Each row below holds a small network's activations on one input, seen along a few directions.
In each table, some parts of the input vary, and every possible input appears once, in random order.
Descriptions start from the smaller parts, as in this example, which fits no table here: line(6) and (point or line(9) or (values(3) and ring(8))).
Shared parts are said once, and a part with two or three values counts as separate values.

Other details of the inputs shift rows strongly along two fixed directions, in all tables alike. That doesn't count.

A family of inputs:
x1: [ -3 -13 -17 -11   4   1  -5  -5  13   9   7   4 -11   6  15   3  -1]
x2: [  1  -9  -5   1  -5  10   2  -1   5  -6  -2   7 -26  -8   6   4  -5]
x3: [ -2 -12  -4  -4  -1   9   2  -2  12   3  -2   2 -19   2  19   8   3]
x4: [  6   0  -3  -3 -13   3   9  -1  -5 -13   2   2 -19  -9   0   3  -8]
x5: [ -4   1 -22  -2 -13 -10   8   2  -5   7  11   1  -4  -3  -5   2  -8]
x6: [  4  -3  -1  10   0  11  -3   0  21 -10  -8  11 -18  -8  21   5  -3]
x7: [ -1  17  11 -11   2  -8  17  -2  -6   3  -2   3  -2  -5   7   7   4]
x8: [  5  25  14   1   4  -8  13   0   3  -8  -9  14   0 -15   8   5  -2]
x9: [ -7  -8 -16   0   4 -11 -18   0  25  11   1   6 -11  -3   8   0  -7]
x10: [  5  17  14 -10   3 -10  11  -3  -4  -1  -5   3  -4 -15   5   7  -2]
x11: [  6   8  -3   8 -13   5  12   3   3 -21  -1  11 -14 -10   2   1  -8]
x12: [  0  -2 -18 -11  -9  -4  10  -2  -7  -2  15   4  -7   4  -3   0  -6]
x13: [ -2  15  -3 -18   8 -17  11  -5  -5  10   7   6   7  -3   2   2   0]
x14: [ 11  52 -10  12   8  86 -16 -67  19  42 -23 -44  57  34 -93   8 -13]
x15: [ -9  -9 -24   2  -5  -4   0   1   4  14   7   6 -12   0   2   3  -6]
x16: [ 13 -11 -10  -4  13  -9   1  11  -2 -10  14 -13   3  15   4   7  10]
x17: [  5   3   2  -5   4 -22 -24  19  -2   9  -7   3   6  -4  -9  -7  28]
x18: [ 19  -9   7   4   9  -1   1  12  -1 -20   2 -15  -9   3   7  11   7]
x19: [ -1  13 -10  -3   1 -24   6   1   4   7   0   6   5  -7  -8  -3  -8]
x20: [ 15  -1  18  -7  -2  -3 -12  15 -13  -3 -13   0  -7  -6   0   1  31]
x21: [  9  -7 -14   5   9 -15  -1  14  -1  -1  11 -16   6   9   3   9   7]
x22: [ -6  21  -2  -9   8 -28   0   1   7  10   0   7   8 -13  -5   0  -6]
x23: [  9  -3   0 -14   3 -11 -11  13 -14   8   0   2   4   6  -2  -5  33]
x24: [-72 -80  79  34  -6  27 -26 -18 -30 -17   5  -5  54   3  36 -60 -55]
x25: [ 15   7  18   4  -1   0 -11  20  -6 -11 -17   9  -2  -7   4   0  32]
x26: [ 10   0  14  -8  -4  -2  -5  16 -15   2  -9   0  -4   4   3   2  37]
x27: [  9  17   5   6  -3  -5  18   1   1 -13 -10  12  -2 -11   5   1  -4]
x28: [ -5  -9  -8   0  -7  10   8   0   3  -1   2   7 -24   2   8   6   1]
x29: [ -5 -12 -20  -7  -1   2   2  -3   3   5  11  10 -15   6   4   1  -4]
x30: [ -7 -10 -21  -2   1  -6  -8  -2  13  18   3   1  -8   0  13   5  -4]
x31: [  0   1  -6  -4 -15   4  16   1  -7  -8   6   1 -16   1   1   4  -2]
x32: [  1  -2  -5  12  -5  12   4   3  12 -14  -5  16 -22  -9   9   2  -5]
x33: [ -4   4 -16  -1  -9 -15  -1   3   6  -1   9   6  -7  -7 -10  -2 -11]
x34: [  5   0  -4  -6  -1 -17 -14  17 -13  17  -4  -2   8   0  -4  -3  31]
x35: [  9   9   5  -5  -3  -6  16  -2  -7  -5  -6   2  -7 -10   3   3  -5]
x36: [ 10  -5  -8   6  13 -20 -11  15  10  -9   9 -12   2   6  -3   4   4]
x37: [  4  35 -12  19   9  94 -40 -63  41  32 -20 -34  32  33 -93   5 -17]
x38: [  2   7 -11 -13   1 -14  17  -4  -8   6   6   5   5   3   0  -1  -3]
x39: [-82 -50  72  26  -2  -4 -12 -16 -48   4  14  -6  87   2  18 -62 -55]
x40: [ 13  -8   3   2   7   0   7  14  -2 -16   5 -15  -7  13   9  12  13]
x41: [ 21   0   7  15   9   2   3  17   7 -27   0  -6  -5   1  11   8   6]
x42: [ 3 10  2 -6 -5 -5 22 -1 -9  0 -3  2 -4  0  5  4  2]
Description of these inputs: line(6) and (values(2) or line(5)).
Question: The inputs of x12 and x33 match in every part but the line(6) part. If x29 is changed in the same way as x12 into x33, which row does it become?
Answer: x37
Question: The inputs of x35 and x14 match in every part but the line(6) part. If x20 is changed in the same way as x35 into x14, which row does it become?
Answer: x34
Question: Change only the values(2) part in x21. List by row number the other rows that result.
Answer: x34
Question: A walk changes only the line(5) part. It starts at x6 and steps to x32. List the rest of the walk in order.
Answer: x11, x27, x8

A family of inputs:
x43: [ -9   3  11   0   3  -6  -6  -3 -12  10   0  -6  27   3 -11 -10   0]
x44: [-12 -13   2   7  -1  13  -3 -10   1   0   5  -5   7   7   0  -6 -15]
x45: [ -4  -6  16   7   2   9 -11   0  -7  -2  -4  -5  14   5  -4  -9   5]
x46: [ -4  -5  19   4   1   9 -10  -1  -8  -1  -6  -3  13   2  -4  -9   5]
x47: [-11  -5   8   7  -4  13   5 -11  -2  -5   2  -1   6   2  -2  -6 -19]
x48: [-12  -5   7   8  -1  13   0 -12   3  -2   0  -1   6   1  -1  -6 -17]
x49: [ 28  25 -40 -11   2   1   7  -1  26   6  -2   1 -34  -2 -11  28  11]
x50: [ 39  30 -29 -14   6  -3   2   9  18   4  -7  -4 -27   0 -15  29  31]
x51: [-18   0  -2  -1  -1  -2   0 -14  -3  13   6   0  18   2  -8 -10 -18]
x52: [ 39  28 -30 -15   7  -1   4   9  16   6  -6  -6 -27   3 -13  30  33]
x53: [ -1  -1  20   6   0  10  -1  -2 -11  -7  -4  -6  15   3  -4  -7   1]
x54: [-14  -8   6   6  -4  14  -5 -11   2   2  -1   2   5   0  -1  -8 -15]
x55: [-13 -10   3   8  -3  13  -5 -10   3   1   1   0   6   3  -1  -8 -14]
x56: [ -7 -32   9 -11  -6 -83  23  57 -26 -26  16  34 -31 -30  74  -8  13]
Question: Describe the family of inputs behind these rows.
Answer: values(2) and (point or line(6))
Question: The inputs of x48 and x56 match in every part but the values(2) part. If x44 is changed in the same way as x48 into x56, which row does it become?
Answer: x52
Question: Change only the values(2) part in x47. List by row number the other rows that result.
Answer: x53

A family of inputs:
x57: [-12   7   9   4   0   0   1 -10  -3   4  -1   1  18  -3  -7  -9 -14]
x58: [-6 -5 14  7  0 16  3 -8 -3 -8 -1 -3  7  4  1 -4 -9]
x59: [  7  15 -15 -12   0 -33  17  11   3   3   2  15 -17 -15  14   9   3]
x60: [-13   5   8   1  -4   2   4 -10  -8   6  -1   1  17  -1  -9 -10 -12]
x61: [-11   6   9   4  -1   1   2  -9  -5   4  -1   1  17  -2  -9 -10 -14]
x62: [ -4  -5  14   8   1  15   1  -8   0 -10  -2  -3   8   3   1  -5 -10]
x63: [-13   5   8  -1  -4   3   5 -12  -9   8   0   1  18  -1  -7  -9 -12]
x64: [ 17   3 -19  -8   3 -28   7  21   1  -3   6   4 -18  -4  10  12  17]
x65: [-5 -5 12  5 -3 18  3 -8 -6 -8  0 -3  6  4 -1 -6 -8]
x66: [ -3  -5  13   9  -1  16   0  -6  -2 -12  -1  -3   7   3  -2  -6 -10]
x67: [ -8  -7  13   6   1  12 -10  -3  -3   3  -5  -1  10   4  -1  -8   3]
x68: [ 12   1  -8  -5  -3 -23  11  19   1 -11   1  11 -27 -14  19  10   9]
x69: [ -4  -6   8   8   5   3  -8   0  -4  -1   3 -11  19   8  -6  -6  -2]
x70: [-4 -4 16  8  0 13 -3 -6 -1 -6 -5 -5  8  1  0 -5 -7]
x71: [ -5  -7   8   4   4   4  -4  -2  -8   3   3 -10  18  10  -4  -6   0]
x72: [ 15   6 -12 -14   5 -30   4  18   2   0   2   7 -18  -9  13  10  18]
x73: [ -7  -8  12   6  -3  12 -11  -2  -4   2  -5  -1  10   4  -4  -9   3]
x74: [ -6  -8  12   8   0  11 -13  -1  -2   0  -5  -1  10   3  -4  -9   2]
x75: [-5 -5 15  7 -4 14 -2 -5 -6 -5 -4 -4  7  2 -3 -6 -5]
x76: [-13   6   9   1  -1   2   4 -12  -6   8  -1   1  18  -1  -6  -8 -13]
x77: [ -4  -7   8   6   5   3  -6  -1  -4   1   2 -11  19   9  -4  -6  -2]
x78: [ -5  -8   7   4   1   4  -5  -1  -9   1   3 -10  17  10  -7  -7   0]
x79: [ -5  -8   6   3   1   5  -4  -2 -11   3   4 -10  18  10  -6  -6   0]
x80: [ 14   6 -12 -12   4 -30   3  20   2  -2   3   7 -18  -9  11  10  18]
x81: [ 13   5 -13 -17   0 -28   6  18  -4   2   4   8 -19  -8  11  10  20]
x82: [ 12   2 -12  -6   0 -24   1  22   6  -4  -1  13 -25 -11  18   9  19]
x83: [-16 -13  -4   5  -1  12  -4 -13   5   7   6  -2   5   6  -1  -6 -19]
x84: [  3  -5 -30 -10  -5 -22  10  10   9   2  10  13 -31  -7  16  10  -1]
x85: [-15 -12  -3   7   0  11  -6 -12   8   4   5  -2   6   4   0  -7 -20]
x86: [ 14   3 -12  -8  -4 -17  17  15   1 -12   3  12 -29  -9  17  11   9]
x87: [  3  -5 -30 -12  -5 -21  11   9   8   4  11  13 -31  -7  17  11  -1]
x88: [ 75  92 -59 -17  12  82 -16 -45  58  39 -36 -32 -22  25 -95  60  46]
x89: [-6 -5 16  7 -1 14 -1 -6 -4 -4 -4 -5  8  2 -1 -4 -6]
x90: [ -4  -4  14  10   0  15   0  -6   0 -12  -1  -3   7   3   0  -5 -10]
x91: [ 11   1  -9 -10  -5 -20  14  16  -3  -7   2  11 -27 -12  20  11  11]
x92: [ -5  -5  13   3   3   3 -11  -1  -7   1  -1  -6  16   4  -9  -9   1]
x93: [ 13   5 -12 -15   3 -29   6  18  -1   2   3   8 -19  -8  12  11  20]
x94: [-15 -12  -4   8  -1  11  -7 -11   9   2   6  -2   6   4  -2  -7 -20]
x95: [-4 -4 16 10  0 13 -4 -4 -1 -8 -4 -5  8  0 -1 -5 -7]
x96: [ 12   1 -12  -8   1 -24   2  20   6  -2  -2  13 -25 -11  20   9  18]
x97: [-15 -13  -4   8  -2  11  -7 -11   6   3   6  -2   5   4  -4  -8 -20]
x98: [-6 -5 12  0  1  4 -9 -2 -9  3  0 -6 16  6 -9 -9  2]
Question: Describe the family of inputs behind these rows.
Answer: ring(6) and (values(2) or line(5))
Question: The inputs of x59 and x63 match in every part but the ring(6) part. If x62 is changed in the same way as x59 into x63, which row does it become?
Answer: x65
Question: The inputs of x73 and x67 match in every part but the ring(6) part. If x75 is changed in the same way as x73 into x67, which row does it become?
Answer: x89
Question: Change only the line(5) part in x65. List by row number the other rows that result.
Answer: x79, x81, x88, x91

A family of inputs:
x99: [-16 -30  35  11   4  -2 -20  13 -14  -8  -2   0  17   1  20 -19   5]
x100: [-18  -7  38   5  -5 -10  -3   6 -27  -7  -5   8  26  -7   6 -24   0]
x101: [ 72  69 -47 -20  19  14   1  -3  34  16 -16 -26 -20  13 -51  52  50]
x102: [ 29  28 -15 -24   4 -53  21  33   0  -3  -4  22 -37 -26  26  23  34]
x103: [ 10  18 -40 -27  -8 -47  32  15  10   8   7  30 -50 -25  27  22   5]
x104: [ 24  34   9   5  18  58 -23 -33   9  17 -15 -44  44  33 -65  10  15]
x105: [-19  -9  39   1  -2  -9   0   4 -27  -2  -5   6  25  -6  10 -21   1]
x106: [  2  17 -16   9   0  80 -28 -50  29  28 -14 -24  14  27 -58   6 -10]
x107: [-32 -37   7  12  -9   4 -13  -3  -3  -2   9  10   2   0  16 -23 -25]
x108: [-13 -39  31  25  -8  35   4   0  -3 -42   2  -1 -12   2  29 -10 -21]
x109: [ 30   2 -24 -21  -2 -41   4  42   1  -3  -4  20 -50 -16  29  22  49]
x110: [  8  29 -18  11  12  61 -13 -49  27  21  -5 -36  34  30 -64  10 -21]
x111: [-11 -16  36  19 -11  23  23  -9 -14 -36  -2   5  -1  -9  22 -11 -33]
x112: [-34 -14  13   5 -12  -4   6 -11 -11   1   7  14  14  -9   8 -23 -34]
x113: [ 30   2 -22 -22   2 -42   6  40   4  -3  -4  19 -50 -15  31  23  47]
x114: [ 32   3 -23 -18  -1 -43   3  43   5  -8  -3  21 -50 -18  27  20  46]
x115: [-15 -29  35  15   4  -3 -20  14 -11 -12  -4   1  18   0  19 -21   3]
x116: [ 12  21 -40 -19  -5 -50  29  17  19   2   5  30 -47 -28  28  22  -3]
x117: [-34 -12  14  10  -9  -7   5 -10  -6  -1   5  13  15 -11   9 -21 -38]
x118: [ 70  66 -50 -27  11  18   1  -4  24  22 -16 -25 -24  16 -55  51  59]
x119: [-10 -19  30  10   4 -16  -8  16 -25 -12   7 -12  32   5   4 -19   3]
x120: [ -7 -28  28  20  -5  21  19   0 -16 -40  12 -11   5  13  18  -7 -24]
x121: [ 12  -6 -46 -21  -5 -39  14  23  18   4   9  26 -62 -17  36  21  13]
x122: [  6  26 -19   4   4  66 -12 -49  15  28  -4 -35  31  33 -66   8 -12]
x123: [  5  26 -18   3   9  65 -11 -51  18  28  -4 -36  31  33 -64   9 -14]
x124: [-28 -25   4  12  -1 -11   1  -2 -10  -4  18  -3  22   4   6 -18 -31]
x125: [-35 -15  13   2 -14  -2   7 -12 -15   6   7  13  14  -7  11 -22 -30]
x126: [-33 -36   9  11  -2   3 -12  -6   3   0  10   7   4   0  23 -19 -28]
x127: [ 50  53 -69 -12   5  31  -7 -19  59  22 -14  -5 -51   3 -44  48  20]
x128: [-32 -35   8  15  -3   1 -12  -5   6  -4   7   8   5  -2  21 -20 -30]
x129: [-17  -5  39  10  -2 -12  -4   7 -22  -9  -6   5  27 -10   7 -23  -4]
x130: [  7  27 -19   7   6  64 -14 -48  19  23  -3 -33  31  31 -69   7 -15]
x131: [-30 -27   6   7   2 -10   3  -5 -11  -1  20  -4  24   7  13 -17 -31]
x132: [-19  -9  37   2  -6  -8  -1   5 -30  -2  -5   7  25  -6   8 -22   4]
x133: [-11 -22  28   5   1 -13  -8  14 -30 -10   7 -10  31   7   4 -21   6]
x134: [-17  -5  40   9   2 -12  -2   5 -19  -8  -6   5  29  -9  11 -22  -5]
x135: [-12 -23  30   1   4 -13  -4  11 -31  -5   6 -12  31  10   8 -18   8]
x136: [ 11  20 -39 -23  -4 -49  30  15  15   5   7  29 -48 -27  29  23  -1]
x137: [ 32   6 -22 -13   2 -46   2  45  10 -10  -4  20 -49 -20  28  22  42]
Question: The inputs of x99 and x102 match in every part but one. If x113 is changed in the same way as x99 into x102, which row does it become?
Answer: x105
Question: Describe the family of inputs behind these rows.
Answer: values(3) and (point or (values(2) and ring(6)))
Question: A walk changes only the ring(6) part. It starts at x126 and steps to x121. List the rest of the walk in order.
Answer: x106, x107, x127, x128
Question: Change only the ring(6) part in x123. List by row number the other rows that result.
Answer: x110, x122, x124, x130, x131
